Here are a small network's activations along a few directions, averaged over the inputs that share one value of a field.
Related values have similar rows: they may be neighbours, one step apart, or belong to one group.
In the rows, zero is written as 500.
Strong random noise was added to every row along 3 fixed directions; ignore it. To show where, here is one row again and again, with new noise each time:
566	469	468	552	323	473	415	785	546	551	451	381	587	433	654	322
629	618	401	604	481	347	444	470	450	531	514	481	476	557	542	525
399	564	526	590	483	421	435	568	411	549	477	558	447	556	622	505
739	552	370	582	393	397	435	588	547	518	509	336	581	475	558	409
468	635	428	577	356	262	410	701	340	653	391	783	329	582	621	501


Values of Z:
z5: 427	368	519	382	497	716	642	651	486	462	441	561	476	432	450	494
z15: 821	650	314	462	174	137	501	652	406	677	295	873	381	442	512	374
z1: 590	549	470	572	636	577	456	420	523	475	586	474	407	626	359	643
z11: 644	597	198	395	434	278	538	593	456	581	578	804	278	610	544	562
z7: 455	505	568	512	656	657	484	407	433	439	438	552	383	613	337	676
z12: 568	648	357	425	620	305	575	174	461	525	643	651	472	557	428	662
z13: 618	431	571	501	282	581	461	850	588	490	297	332	550	332	445	283
z3: 490	615	504	370	652	378	671	198	443	465	574	685	459	544	374	671
z9: 573	635	506	630	560	309	440	343	397	484	443	605	322	634	427	624
z4: 486	658	490	539	598	311	511	213	424	575	531	675	491	519	499	636
z8: 648	532	400	425	604	499	636	97	472	468	573	461	554	538	234	604
z10: 190	459	618	569	707	583	431	419	489	484	587	613	355	613	558	691
z6: 489	445	358	393	562	485	561	440	476	517	540	728	399	551	424	660
z14: 235	449	777	519	681	671	591	148	434	356	517	380	551	520	410	500
z2: 242	447	629	537	407	540	364	690	502	568	469	478	542	467	645	428
Each value of Z is a pair of two hidden parts, and every pair occurs once (5 first parts, 3 second parts).
Changing only the second part turns z7 into z10. z14 has the same second part as z7; what does that change turn z14 into? -> z4
Changing only the second part turns z13 into z9. z5 has the same second part as z13; what does that change turn z5 into? -> z6

Values of M:
m5: 645	459	255	341	319	509	642	724	610	591	457	552	472	403	431	379
m8: 608	429	437	497	369	418	545	454	444	572	432	445	630	355	519	330
m7: 458	481	649	419	490	672	591	296	558	420	569	330	714	384	522	370
m16: 320	574	514	600	444	508	361	687	397	539	495	670	267	597	585	544
m4: 742	487	251	404	291	436	585	712	534	502	386	637	433	504	342	472
m9: 559	415	429	457	563	528	536	613	526	482	524	525	382	612	485	592
m13: 853	620	321	662	671	458	360	174	613	370	697	180	635	531	465	761
m15: 757	708	284	514	273	133	272	550	417	651	403	732	408	501	579	452
m18: 711	725	278	594	686	318	406	253	310	464	591	718	208	777	367	752
m1: 957	608	366	477	496	237	507	334	565	553	564	378	627	394	481	462
m2: 796	696	329	391	392	206	595	255	433	648	438	713	378	543	255	537
m10: 388	443	521	409	501	586	574	657	536	531	424	622	356	575	455	601
m14: 675	541	399	606	320	405	334	803	577	598	486	402	659	303	658	369
m17: 544	645	503	589	493	137	418	242	343	543	416	628	348	552	428	587
m11: 467	603	665	678	694	514	403	349	396	425	497	386	443	594	572	581
m3: 412	407	482	353	358	517	645	878	596	542	422	669	560	371	517	358
m12: 708	374	470	581	540	780	485	591	675	364	577	145	736	532	384	454
m6: 536	311	520	438	435	613	701	447	682	434	557	262	722	412	407	300
M is arranged as a ring.
Which values are neighbours of m18? Give them in the order they are listed. -> m16, m12
Which values are neighbours of m7? Give them in the order they are listed. -> m8, m2
Which values are neighbours of m17? Give them in the order they are listed. -> m15, m1
Which values are neighbours of m4? Give them in the order they are listed. -> m5, m10
